[[7081 5207 5071 5206 4280 2999 6625]
 [6515 5813 6135 7320 5261 3424 4596]
 [4071 3659 3777 3947 4259 7130 5663]
 [6267 3493 3884 5383 3226 5120 6657]
 [5952 4841 5666 8139 4774 4837 4075]
 [6455 6460 5852 4517 5587 2675 5970]
 [6724 5497 5018 4139 4605 3030 6865]
 [5224 3803 3687 3513 3790 5761 6797]
 [6705 5270 5815 7574 4744 3636 4836]] >> 5224

[[842 380 587 408 315 289 186 448 472 526 397 509 586 370 479 576]
 [553 602 432 700 473 523 771 487 917 658 705 453 317 381 226 576]
 [745 402 647 358 441 390 163 517 268 466 349 579 717 531 704 551]
 [291 658 592 568 803 791 710 677 366 495 577 651 676 818 829 505]
 [342 700 455 735 673 717 938 585 814 630 748 527 395 580 411 544]
 [387 590 636 482 745 713 530 660 239 458 486 662 746 804 892 506]
 [611 456 666 374 566 516 256 582 186 441 371 623 771 659 834 529]
 [537 499 662 401 628 587 336 615 183 440 398 645 780 721 876 520]
 [837 383 594 405 319 298 178 447 461 520 393 511 593 378 495 577]] >> 537

[[  1  14   7   2   6  11   3   0   2]
 [  3  11  14 -26  -7  38  10 -22   8]
 [ -1   9  13 -21  -5  34  19 -17   9]
 [ -2  10  13 -24  -6  37  13 -19   7]
 [ -7  17  17  -6   4  24  20 -10   7]
 [ -6  22  10  -3   5  20  17  -6   5]
 [ -8  10  17 -16  -2  33  18 -14   7]
 [ -5  14  12 -13   0  28  23 -11   8]
 [  2  19  12   1   8  15  12  -5   3]] >> -5

[[462 476 468 467 482 464 471 464 468 455 470 473 470]
 [486 372 370 377 378 373 370 367 366 454 379 370 371]
 [478 475 444 434 446 494 481 466 457 468 501 440 485]
 [832  59 146 228 165  36  38  75  86 662  48 151  38]
 [492 402 415 426 417 397 399 405 407 473 398 416 398]] >> 832

[[4823 8112 3788 4503 8035 4339 6272 4165 5300 5021]
 [5012 3113 4869 4933 3057 4898 5067 4887 4746 4884]
 [4990 3105 4877 4943 3032 4917 4983 4905 4645 4855]
 [4949 3222 4848 4939 3128 4923 4886 4909 4623 4823]
 [5007 3195 4838 4917 3142 4880 5089 4869 4869 4897]
 [4879 8176 3782 4489 8131 4304 6482 4124 5351 5076]
 [4879 3742 4754 4918 3610 4907 4829 4873 4433 4770]] >> 4879

[[5443 4877 5026 4010 5886 3933 4695 3657 5144 4287 6899 3327]
 [5171 5229 5449 4010 4729 4415 4658 4746 5046 4606 5034 4783]
 [5117 4549 4939 5233 5552 4059 4845 4335 4926 4942 5388 3664]
 [4964 3605 5152 5586 7289 3964 4764 3750 4263 5576 5648 2830]
 [4583 5029 4942 5215 4644 5203 4707 5951 4834 4499 4290 6761]
 [5597 5954 4860 3719 4554 4171 4628 4237 5260 3963 6070 5038]
 [5046 3787 5242 6623 6261 4003 4765 4128 4734 5415 5041 3066]
 [4096 3822 4751 9251 5577 4897 4908 6069 4240 6774 3904 4143]
 [3688 4090 4738 8841 4686 7038 5097 9715 4205 6647 3379 6465]
 [4954 5161 5094 4365 4651 5020 5334 4658 5095 4590 5316 5044]] >> 3688

[[617 516 110 113 444 569 785 533 474 358 432 626 745 607]
 [479 530 703 831 794 790 861 802 786 673 706 718 597 464]
 [429 365 174 269 187 193 351 449 316 425 447 617 377 551]
 [327 616 478 415 493 376 224 404 733 575 453 633 722 823]
 [685 701 735 279 589 489 737 705 608 552 583 630 861 625]
 [456 648 369 247 361 344 351 261 482 217 451 590 360 152]] >> 685

[[-10   0 -15 -14   2  12 -10   3  14  -2  -6  -5   1]
 [  4   2 -23  -2 -14   0  15  28  15   6 -22   8 -18]
 [ 20  14  10  20   6  12   2  -6 -13  -8   3 -10  17]
 [  1   5  12  -9  -8 -13  16  13   8  -5 -21   8 -28]
 [  8 -21   2  20  13   5  12 -18  15 -10  -4   0  11]
 [ 17  14  -6  10  -3  -2   0 -10  -4  -5  11 -18  15]
 [ 20   3  24  16  11   9  -3 -14  15  -1 -20  -2 -26]
 [ -1 -16  24  -7  -5  11   7   0  15  -4  11   8   8]
 [  0   4   5   6   0  12  16  -5 -26   1   8  -4  -2]
 [ -3   8  -7  10  13  -3 -16  28 -20   5 -22 -26  -1]
 [-10  -3  -2  20  -7   2   1   0 -12 -13 -20  -5  17]
 [ 10 -12   0 -13  -5  -6  -5   7 -19   6  -9 -11 -21]] >> -10

[[ 63 183 208 204  81 187  37 176 164  56]
 [ 60 102 105  95  60  97  50  96  91  55]
 [229   5  11  45 231  15 238  12  18 238]
 [224   6  11  43 224  15 234  13  20 232]
 [ 78  25   8   8  66  22  95  30  38  82]
 [ 30 169 182 168  40 169  12 163 154  23]
 [ 78  34  16  13  66  28  93  36  43  81]] >> 30
---
[[-45   0 -45   6 -36  -5  44]
 [ 51   9  -4  11 -17   7  63]
 [ 69  13   5  13 -12   9  66]] value -45

[ -7 -35  46 -66] value -7

[-24  -6 -30 -18 -52   3 -50] value -24

[[-10  47  16  26]
 [ -3  14 -54   3]] value -10

[ 13  10  17 -66   7  22] value 13

[-48  64 -33 -24 -74  11   2] value -48

[[ 35  69 -32  54  -3  31]
 [  3 -41  14 -14 -12   1]] value 35
